Each row below is a small network's average activation on inputs in which a field has the value named, seen along a few directions.
Values that are neighbours, or in one group, have similar rows; names and order tell nothing.
Strong random noise was added to every row along 9 fixed directions; ignore it. To show where, here is one row again and again, with new noise each time:
513, 348, 171, -98, -40, -48, -377, 255, 436, -67, 502, 235, 109, 128, 269, -364, -516, -455, 353, 129, 114, -633, -133
-408, -252, 202, 557, 198, 37, 482, -933, -248, 11, -100, -20, -449, -421, 178, -14, 534, -126, 193, 495, 201, 305, 29
-136, -193, 224, 169, 61, -28, 392, 672, 279, -386, -230, 403, -119, 290, -242, 495, 306, -78, -414, -105, -5, 47, -108
-222, -6, 53, 133, -89, 420, -162, 182, 490, 419, 353, 436, -57, 258, -543, -901, -512, -35, 305, 185, 42, -301, -295
630, -29, 53, -68, -129, -284, -406, 269, -401, -139, -447, 217, 119, -225, 267, 133, 150, -177, -70, 105, 296, -248, 110
714, -218, 240, 143, 531, -132, 68, 300, -235, -376, 63, 72, 17, 186, -84, 467, -297, -323, -108, 68, -70, -714, -237
-366, -79, 157, 530, 474, 453, 430, -476, -236, -418, -299, -71, -685, -451, 552, 427, 699, -459, -11, 333, -52, 135, -267
356, 101, 380, -133, 172, -386, 242, -290, -81, -321, 250, 218, -264, -219, 477, -46, -240, -340, 463, 427, 627, -383, 345
-286, 420, -228, -474, -172, 427, 143, 581, 253, -61, -315, 309, -299, -106, 77, -201, -232, 15, -37, -284, 312, -56, -95
63, 812, -78, -450, -679, -365, -119, 237, 781, -66, 320, 114, 250, -24, 630, -151, -28, -175, 117, -329, 243, 79, 203
-44, -43, 240, 320, 330, 55, 382, 118, 337, -327, 362, 24, -83, 308, -35, 362, 130, -276, -133, -56, -337, -227, -269


ZOZUZ, 11 values:
sufa: -555, 109, -20, -628, 99, -26, 448, -160, -451, 136, 202, 235, -306, -156, -157, -543, -357, 440, 477, 24, 604, 279, 836
poni: -46, -358, 204, 445, -170, -114, 64, -80, -116, 93, -208, 198, 8, -42, -105, 1, 498, 43, -92, 253, 117, 228, -28
ver: 76, 156, -43, -77, -176, -102, -307, 153, 184, 121, 710, -230, 450, 514, 58, -268, 136, 104, 45, -319, -645, -213, 67
ropub: 236, -352, 320, -69, -55, -184, -447, 481, 152, -463, 137, 17, 144, 477, 93, 160, 576, -57, -216, 51, -444, 104, 258
pog: -229, -128, 43, -158, 10, 367, -665, 279, -624, 110, -65, 70, 93, -60, 59, -557, 370, 120, 195, 81, -200, 24, 316
gefin: -943, 94, -310, -305, -247, 519, 295, -169, 345, 305, -113, -310, -149, 56, -318, -28, -85, 344, -131, -231, -124, 675, 78
dal: 275, 522, -246, 363, -377, -507, -293, -771, 546, 263, 236, -302, 260, -445, 538, 109, -628, -197, 191, 108, 217, 204, -212
bom: 594, 410, -418, -329, -15, -387, -102, -411, 39, 199, 306, -596, 704, -95, 147, 103, -824, 105, 24, -321, -82, -103, 21
zosam: -58, -74, -72, 606, -385, -396, -73, -276, 374, 175, -129, -332, 386, 12, 23, 525, 708, 100, -458, -27, -482, 824, -242
fuf: -288, -124, 238, -90, 383, 65, 200, -35, 476, -124, 888, -278, -84, 687, -331, 58, -289, 51, 210, -172, -527, -331, -165
nub: -73, -262, -42, -233, 110, -11, -106, 88, -347, -43, -160, -251, 61, 112, -126, 192, 316, 241, -114, -126, -205, 82, 256
The values of ZOZUZ form a tree with 3 forks.
Q: List every value one step from poni, in the order listed.
A: ver
Q: List every value one step from ropub, in the order listed.
A: nub
Q: List every value one step from dal, in the order listed.
A: pog
Q: What is the length, in steps, of the shortest route from fuf to bom?
A: 4

DOMIV, 10 values:
mebin: 194, 34, -365, -210, 9, 390, -523, 550, -135, 223, -213, -41, 285, 154, -333, -166, -337, 135, -212, -278, -336, -120, -223
feve: 381, -183, 225, -134, -128, -201, -548, 273, -312, -189, -168, 164, 145, 68, 327, -97, 617, -136, 17, 168, -53, -203, 325
tun: 81, -64, -339, 5, 103, -92, 263, -903, -272, 418, -168, -634, 59, -286, -288, 219, -429, 293, -71, -143, 1, 125, -233
bor: 30, -37, 167, 14, 61, 267, -130, 342, 203, -240, -129, 232, -385, 86, 135, 96, 28, -336, 40, 222, 148, -161, -149
kir: -235, 138, 136, -207, -398, -267, -6, 371, 508, 179, 636, 308, 365, 513, -306, -608, -8, 253, 169, -263, -117, -117, 262
nifa: -179, 464, -561, -270, -262, -19, 123, -165, -76, 392, -42, -447, 387, -180, -78, 17, -186, 439, -241, -681, -211, 276, -74
luv: 245, -330, 93, 121, 912, 420, 231, -94, -376, -386, 47, -238, -420, 15, -67, 432, -548, -258, 73, 253, -151, -536, -371
loraf: 49, -120, 202, 169, -109, -565, 211, -370, -160, 135, 171, 207, 52, -79, -120, -163, -22, 155, 220, 232, 419, 63, 366
fogo: -340, -317, -36, -81, 94, -9, 253, 166, -429, -3, -174, 120, 70, 102, -433, 27, 135, 423, -159, -117, 9, 243, 340
mibur: 349, 158, -8, -121, -9, 315, -464, 641, -38, -238, -179, 59, 35, 87, 340, 16, 328, -287, -179, -189, -340, -355, -231
The values of DOMIV form a ring.
Q: A walk along DOMIV starts at mibur and steps to its neighbour kir. Put mebin, bor, luv, loraf in the order it reaches them.
A: loraf, mebin, luv, bor
Q: What is the length, in steps, of the shortest route from fogo to feve?
A: 5
